Each row below holds a small network's activations on one input, seen along a few directions.
Each table varies a few parts of the input and shows all the possible inputs, shuffled.
Descriptions start from the smaller parts, as in this example, which fits no table here: one of 5 places around a ring, together with either a single point or one of 11 places around a ring or (one of 2 separate values, together with one of 6 places along a line).
Shared parts are said once, and a part with two or three values counts as separate values.

Other details of the inputs vary at random and push rows far along three fixed directions, the same in every table; ignore that.

Rows:
r1: [ 18   7  19  11  18 -22   4 -20   1 -18   3  19  -5 -17]
r2: [ 17  -8  32   3   2   6  -9 -13   0 -19 -21 -34 -19 -48]
r3: [ 10 -10  -9   4 -18  17  17  -6   9   3   5  14  -4 -14]
r4: [ -2   0  -1  -4  23 -20   4   6  -3   1  10  -1   6  34]
r5: [ 12   3   1  13 -17  22  -3 -12  17  -1  -6  -4   5 -29]
r6: [  6 -12   0 -10 -14  37  18 -18   1  13 -15 -27   1 -30]
r7: [ 27 -21  -8 -25  -5  28  23 -35   2   4 -29 -56  -8 -19]
r8: [ -2 -11 -12  -9  13  -4  -1  18   4 -13   5  13 -13   8]
r9: [-11  10  12   9  11 -12 -24  19 -11  -5  -3   6  -9   2]
r10: [-10   0  -1 -12   9  -6  -3   3 -13   7  -3  13   3   1]
r11: [  0 -13  -6 -22  -2   9  18   8 -10  11 -17 -56  -4  15]
r12: [-9  2 -9  4 -7  6 -7  9  2 10  4 17 11  3]
r13: [-16   1  -3   0   7 -10 -13  21   7 -11   6   0  -4  22]
r14: [-11   2   0  -8   7  -5  -3   4 -14   8  -1  14   0  -1]
r15: [-10   8  -8   3 -18   6   5  -2   1   8   8   7  13  12]
r16: [ -6   2  -5  -6  -6 -11   4   7 -10  10   8   6  -1  19]
r17: [ -3 -11 -11  -3   4  15  -2   7   8   0   7  20   7  -4]
r18: [-10   2  -8 -22  13 -11  -3  13 -11   8  -8 -38   2  27]
r19: [ 21   7  34  24 -22 -12   4 -18   0 -15  -7 -19 -13 -36]
r20: [  1   4  15  -6  28  -9 -21  24  -9 -17 -23 -53 -23  -6]
r21: [  1  14  24  34 -21 -11 -10 -14  13 -15   0   7  -6 -24]
r22: [-12  10   2  -1  -8  -7  -5   3  -6   7   3   2   3  15]
r23: [  5  -2  -5   0  -6  11   3 -26  -2   6   2  17  10 -19]
r24: [ -2   5 -11   4 -20  10   4 -24   6   9   5   3  15   7]
r25: [ -5   5 -13  -6  -3   6  -5  -7   0  15   1  10  15   6]
r26: [ -1  -6 -18 -10 -11  13  19  -1  -6  12   4  16   4   5]
r27: [  8   7  -4  -3   6  24   6 -22   9  10   0 -11  18  -2]
r28: [-11   0  -1 -15  21 -17 -10   5 -11   1  -1  14   0   4]
r29: [ -4  12  -3  -5  11 -10 -14  -1  -8   5  -2   7   6   5]
r30: [  6  17  17  23 -12  -9 -11 -13  -2  -6  -5  12   3 -32]
r31: [ -9   8   5  -2  10 -15 -14  11 -14   8  -5   3   5   9]
r32: [  4  -6 -19  -5 -18  17  24 -17   0  15   3  15   4  -4]
r33: [  2 -13 -17  -6  -6  13   9   8   6   0   7  21  -2   4]
r34: [  7   5  10  27  -8 -21  -8  -1  16 -27  16  27  -7 -14]
r35: [ -1  -3  -1 -10   7 -20   3   9 -18   4  -1  13  -4  12]
r36: [  4  -9 -18 -21  -3   3  16   0  -1  16  -3 -33   5  19]
r37: [  8 -13  -8 -28  21  34  18 -12   6  18  -7 -28  13   5]
r38: [ 15  12  35  36 -13 -12 -17 -14  16 -27  -9 -14 -12 -38]
r39: [ -9  -6  -5 -10  18  -1 -12  17   1  -8   3  11  -8   0]
r40: [-13  10   5   6  -4 -12  -8  15 -10   3   3  -1   0  15]
r41: [  6   9  30  18   4 -38  -8   9 -20 -19  -8  15 -25 -23]
r42: [ -5  -1  -3   0  -3 -15  -4  22 -10  -1  10   5  -5  23]
r43: [ 12 -12  13 -17  12   0   5  16 -23 -12 -28 -60 -30  -6]
r44: [ -6  -8  -8  -4  -5  19   3  -3   5   7   6  18   4 -11]
r45: [ -1   2  -3  -5   1 -23   1   9 -13   6   2  -3  -2  22]
r46: [ 15 -12 -10   3 -27  26  15 -12  20   3   4 -13   0  -4]
r47: [ -3   6  -5   5 -15  15   0  -5   3  15  -2   9  10  -7]
r48: [ 14  -7   4  17  -5  -2   0  -2  10 -17   3  24 -10 -20]
r49: [ -8   2  15  -7   9 -10  -9  21 -15  -9 -22 -60 -16   9]
r50: [-10  10   3   0  14 -12  -1  -1   2   1   7  -2  12  23]
r51: [  3  -4   0  12  -5  -3  -4   9   8 -11  10  10  -5   9]
r52: [ -9   8   6   4  32 -11 -12  22   3  -7   5   5   4  15]
r53: [  6  -1 -18  -4  -7  -4   8 -15   2   9   9   5   7  14]
r54: [ -6   4  -1   8   9  -2 -17  20   1  -4   3  10   2   1]
r55: [-8  6  2  6 14 -2 -4 10 10 -7 10 -1  7 23]
r56: [ -4   7   9  17 -15  -4  -9  -2  15  -8   4   7  -1  -7]
r57: [ 10  -7 -20  -6 -13  13  19 -27   1   7   6  17   6  -5]
r58: [ -7  -8 -11  -9  -8  24   5  -4   4  10   3  16   8  -8]
r59: [ 2 -4 -3  2 18 -6  3 14  8 -6 13 -1  1 31]
r60: [  8   4  22  14  19  -8  -8  -7  10 -20   6  22   0 -24]
r61: [ -6   5 -11  -2 -23  13   8 -18   8  16   1   1  15  10]
r62: [ 11 -10  -9   2   9  15  19 -11  21  -8  14  22   7  -2]
r63: [ -1  -5 -13   4 -16   9  10   6   8   8  14   8   2  14]
r64: [-10   9   0  -2   3  -7 -11   7 -10  11  -4   6   3   6]
r65: [-13  -2   3  -9   9  -5  -5  13 -19   3  -2  10   1   5]
Each input here is: one of 5 places around a ring, together with either one of 2 separate values or one of 11 places along a line.
Changing only the place on the ring of 5 turns r49 into r43. The same change can be made to r55. Which row results? -> r62
Which other rows does r38 become when the place on the ring of 5 takes its other values? List them by row number. -> r17, r48, r51, r54

Rows:
r66: [ 11  -3  13  11  -7   6   7  -4  -3  -6  -4   1  -9 -25]
r67: [ 13  -2   7   1   5  -1  11 -12  -5  -3  -2   4  -4 -14]
r68: [  1   4 -12  -1 -12  14  13 -18   4  19   3   4  17   5]
r69: [  2  -7 -17  -2  -2  33  15  -6  17   8  10  25  14  -5]
r70: [ -8   6 -15  -4   7  -9 -12   0   3   6  10  18  12  18]
r71: [ 10  15  27  37 -22 -14 -19 -16  15 -26   0  -4 -12 -37]
r72: [ 16 -17  -8 -12  -8  19  17 -18  13  -5 -10 -39  -7  -6]
r73: [ 17 -12  -2  -7 -14  12  21 -18   6  -3 -14 -36 -12  -9]
r74: [  5  13  22  19 -15  -8  -9  -7  -4  -4  -8  -7  -5 -23]
r75: [ -4  -8 -11  -7  -9  35  16 -11   6  21   0   7  16  -9]
r76: [  1 -15  -4 -11  16  10  -1  19   6  -7  -6 -26  -9  13]
r77: [ -3  11  28  10  18 -13 -16   3  -8 -14  -9   5  -5 -24]
r78: [ -7  13 -15   7 -20 -11  -5  -9   0  10  13  41  12   8]
r79: [  7   1  23  23  -1 -20 -17   7   6 -31  -1   5 -19 -22]
r80: [ -6  -5  -4 -15  28  -9   3  19  -5  -2   4  -4  -3  32]
r81: [  0  -1  -3  -5   6 -23  -2   9 -15  -7   2  22 -10   2]
r82: [ -3 -12 -21  -8  -1  30  19   4   7  16  11  23  13   7]
r83: [-13   0 -11 -14  11  -2   7   3 -13  18   7  24  12  16]
r84: [ -5  -6  -8 -22  33  -6   2  21 -13   2   1   1  -2  24]
r85: [ -4  -5  -2 -12  21 -12   8  20 -12   2   4  -3  -4  32]
r86: [ -6   7  -8  22 -15   5  -9  -5  24  -3  25  38  14   3]
r87: [  5 -14  -5 -16  20  -1   3   9   3  -7  -4 -26  -8  18]
r88: [  5  -1   3  -1 -11  13  -9  -7   5  -1 -20 -42  -5 -20]
r89: [  1   4   7  -4  -1 -12   4   6  -9   5  -3 -30  -2  18]
r90: [  0  -4 -20  -3  -9   3  16  -4  -3  12  20  46  13  11]
r91: [  7  17  29  31  -9 -10  -6  -8   5 -13   1  -2  -6 -21]
r92: [  4   3   1   8 -12  32  12 -17  21   4  -2 -23   9  -9]
r93: [-12   4 -10   1   5  -2 -17  11   5   3   6  16   8  10]
r94: [ -9 -10  -4 -22  10   7  -9  16 -12   3 -17 -29  -7  -2]
r95: [-14  -6 -15 -27  16 -11  -9  13 -19   8  -2   0  -1  18]
r96: [ -5   0  11  11   2 -14  -2  23  -7  -7   8  15  -8  13]
r97: [-12 -11 -10 -10   6  -5   0  33  -7  -1   0  -3 -12  27]
r98: [-12   4  -4   8 -15   5   1  -1  -2  13  14  45  13  -5]
r99: [ -1   3 -10   6 -28  16   0 -11   8  11  -3   2   6 -12]
r100: [ 14 -18 -14 -22  10  21  12  -7   6   3 -10 -27  -1  -2]
r101: [-16   3 -15 -10  -2 -15  -4   5 -15  11  11  41   6  14]
r102: [  5  17  26  16  -3 -33 -13  -5 -16  -8  -6  -1  -6 -11]
r103: [  0   0   2  -6   0 -12  -6   0  -1  -5  -6 -40  -7  13]
r104: [-11 -11 -24  -8   3   5  -3  21   3   1  14  37   5  13]
r105: [ 12 -19 -18 -12  -3  40  14  -9  18   6  -5 -16   4 -12]
r106: [ -2  -6 -11  -4 -23  25   8 -14   4  14  -3   8   7 -20]
r107: [ -2   4   4  -8  14  -3   3   2  -1   2  -5 -32   2  20]
r108: [ -3   3 -12   2   0  -4  -7 -14   7   3  18  49  15  -5]
r109: [ 10   2   2  18 -37  23   9 -23  19   1  -6 -23  -3 -24]
r110: [ -4   9   3   7  11 -26 -15   6   3  -9  12   8   2  19]
r111: [ -4  -2   2 -22  25   3   2   1 -12   7 -13 -23   2   6]
r112: [  9  17  22  15   3 -15 -10 -22   0  -9  -9  -4   1 -21]
r113: [  9  -5   8 -12  -6   8  13 -17 -13  10 -17 -31  -2 -15]
r114: [ -3  18  28  18  11 -17 -21   1  -4 -15  -9  -1  -4 -18]
r115: [  4  -8   3 -13   7  -6  14  11 -11   3  -4 -27  -8  21]
r116: [  6 -12 -25   2 -28  33  19 -15  17  10   9  29   9 -16]
r117: [  6   7  28  20  13 -14 -10   6   4 -25   0   7 -12 -15]
r118: [ -2  16  24  18   4 -17 -15   4  -8  -7  -7   0  -4 -14]
r119: [-15  -7  -8 -19  25  -1 -14  27  -8   5  -1   1   1  16]
r120: [  6 -15 -11 -25  13   1   5   6  -9  -3 -10 -23 -10   4]
r121: [ -1 -10   2  -7  12  12  10  18  -3   2  -5 -24  -8  16]
r122: [ 12  17  25  25  -7 -20  -1 -19   2 -11   3   0  -2 -15]
r123: [ -7  14   2   5   2 -32 -23   1  -9  -6   2  14   0   6]
r124: [  8   7  -8  16 -34   6  11 -29  15   4   8   7   8  -7]
r125: [-10  12  13  14  -4 -20  -9  21  -8  -2   7   6  -3  14]
Changing only one part turns r79 into r72. The same change can be made to r116. Which row results? -> r81
Changing only one part turns r83 into r75. The same change can be made to r112. Which row results? -> r114
What is each input in this table made of? -> one of 2 separate values, together with one of 5 places around a ring, together with one of 6 places around a ring
Which other rows does r84 become when the choice among 2 separate values takes its other values? List them by row number. -> r69
Which other rows does r118 become when the choice among 2 separate values takes its other values? List them by row number. -> r68
Which other rows does r109 become when the place on the ring of 6 takes its other values? List them by row number. -> r71, r86, r91, r92, r125
Start at r98 and move only the place on the ring of 5, one step at a time. The first step leads to r74. Which rows follow, in order? -> r125, r96, r66

Rows:
r126: [  8   6  20  -1   9 -14  -1  -9 -15  -5 -16 -19  -9 -17]
r127: [ -6   9  10   6  14 -21  -8  12  -8  -6   6  12  -2  12]
r128: [-10  -7 -10  -8   5   7   0  16  -2   5   2   6   1  12]
r129: [ -5  24  31  17  12 -52 -29   6 -22 -17   0  24 -10  -9]
r130: [-12   0  -9  -6  -3   2   1  12  -4  12   3   1   6  19]
r131: [  0  -7 -11 -12  -2   7   2   4   0   6  -6 -25  -3  11]
r132: [-6 -6 -8 -8 10  7  4 14 -1  6  4  5  4 14]
r133: [  9   0  -2   3  -8   9  10 -16   9   1   1  -5   4  -4]
r134: [ -3   9  -5  14  -6 -11  -9  -3   9  -5  13  32   7   3]
r135: [  1   9  -2  16 -15   4   1 -17  13   3  13  23  13  -5]
r136: [ -6  -5 -16 -10 -10  13  10   3   1  15   2 -10   6  16]
r137: [ 12  -4   6   5  -8   5   2 -15   8 -10  -4  -8  -8 -21]
r138: [ -3  -6  -9 -10  -3   8   2   8  -2   6  -7 -23  -3   8]
r139: [  6  -7  -9  -3  -4  17   7 -12  14  -2   0  -4   3  -6]
r140: [ -9   1  -3  -9  14  -6  -9  18  -5   2  -2 -14  -1  19]
r141: [ 15  -5   5   3  -6   5   7 -14   6  -7  -4  -9  -6 -17]
r142: [ 13  -1  10   8   0   7   4 -14   8  -8  -3  -8  -2 -19]
r143: [ -2  -2   1  -5   1   6   6   6  -6   6  -6 -16  -3   6]
r144: [ -8  -9  -6 -14  12  -2  -1  22  -9  -1  -3  -9  -7  15]
r145: [-10   2   6   2  14 -12 -12  18  -4  -7   3  14  -3   5]
r146: [  3 -10  -3 -10   4   6   7   8  -5   0  -6 -16  -6   2]
r147: [ 13  -2  21  -3  16 -12  -5  -5 -16 -11 -17 -17 -15 -25]
r148: [ -4  -1 -10  -3  -2  -4   5   4  -1   5   9  15   3  16]
r149: [  5 -10  -5 -13  11   8   7   3   1   0  -6 -22  -3   8]
r150: [ -7   2   2  -1  11 -14 -12   2  -9  -5   5  35   0  -9]
r151: [  8   4  -2  13 -24   6   6 -24  12   2   6   9   6 -12]
r152: [-9  1 -8 -3  2  6  6  7  0 10  8 13  8 17]
r153: [-10   2   0  -6  11  -4  -9  19  -6   3  -4 -12  -2  14]
r154: [  3   6   2  14 -19  12   5 -19  13   5   6   9  10 -12]
r155: [ -1   0 -10   2 -12   6  10  -4   3   7   9  17   6   5]
r156: [ -3  10   0  15  -8 -14  -6  -7   6  -3  14  29   8   5]
r157: [  4   1   2   7 -14  12   1  -8   7   2  -6 -10   0 -14]
r158: [  5   5  13  -4   6 -10 -12  -5 -12  -5 -18 -28  -9 -18]
r159: [ -3  -4 -11  -1  -1  13   3  -3  13   2   9  18   9   2]
r160: [ 10  -3   8   6  -6  11   6  -7   4  -3  -6  -6  -3 -18]
What is each input in this table made of? -> one of 5 places around a ring, together with either a single point or one of 6 places around a ring
Changing only the place on the ring of 5 turns r132 into r145. The same change can be made to r141. Which row results? -> r137

Rows:
r161: [  2   1  -2   1 -10   3   3  -3   3   3  -5 -15  -2   2]
r162: [ -8  -8 -19 -14   6   6   5  11   1  10  11  18   9  22]
r163: [  2  -1   2   1  -3   8   1  -1   2   3  -5 -10  -2  -3]
r164: [-20  -1 -11 -23  15 -16  -8  25 -25  15  -1   5   2  30]
r165: [  4  -1   2   0   0   6   1  -5   4   2  -4 -11   0   0]
r166: [ -3  10 -12   7 -12   2   6 -18   5  13  17  48  21  -1]
r167: [ 2 -1 -2  1 -4 12  1 -4  4  0 -4 -7  1 -8]
r168: [ -3   2 -10   7 -10   9   2  -5  10   2  11  34   8  -4]
r169: [  3  -7  -4  -5   0  11   5   0   1   2  -4 -10  -2  -5]
r170: [  0  10  19  11   9 -24 -15   7  -7 -13  -1  -1  -8  -3]
r171: [ -7   2   5   1  18 -23 -12  17  -8  -8   4  14  -6   8]
r172: [ 6 -6  1 -5  2  4  9 -4 -1 -3 -2 -9 -2 -3]
r173: [ 11   7  20  22  -6 -17  -5 -12   0 -19   2  22 -11 -28]
r174: [  0  -2   0   1  -7   6   5  -1   3   3  -5 -15   0   0]
r175: [  0   5  16   4  14 -19 -13   8  -7 -13  -4   0  -9  -3]
r176: [  3   1  -2   0  -6   1   3  -6   4   2  -3 -16   0   4]
r177: [  1   0   1   0  -3   4   4  -4   3   1  -1 -15   2   2]
r178: [ 6 -6 -1 -5  0  8  5  1 -1 -1 -4 -8 -1 -6]
r179: [  1  -1   1  -1   3   6   0  -4   3  -3  -3 -12   0  -5]
r180: [  1  -2  -4  -2  -7  11   4  -2   5   6  -1 -12   1   0]
What is each input in this table made of? -> one of 2 separate values, together with either a single point or one of 9 places along a line
Which other rows does r161 become when the choice among 2 separate values takes its other values? List them by row number. -> r176
List by row number the other rows that have the choice among 2 separate values in common with r173. -> r161, r163, r164, r167, r168, r169, r174, r178, r180
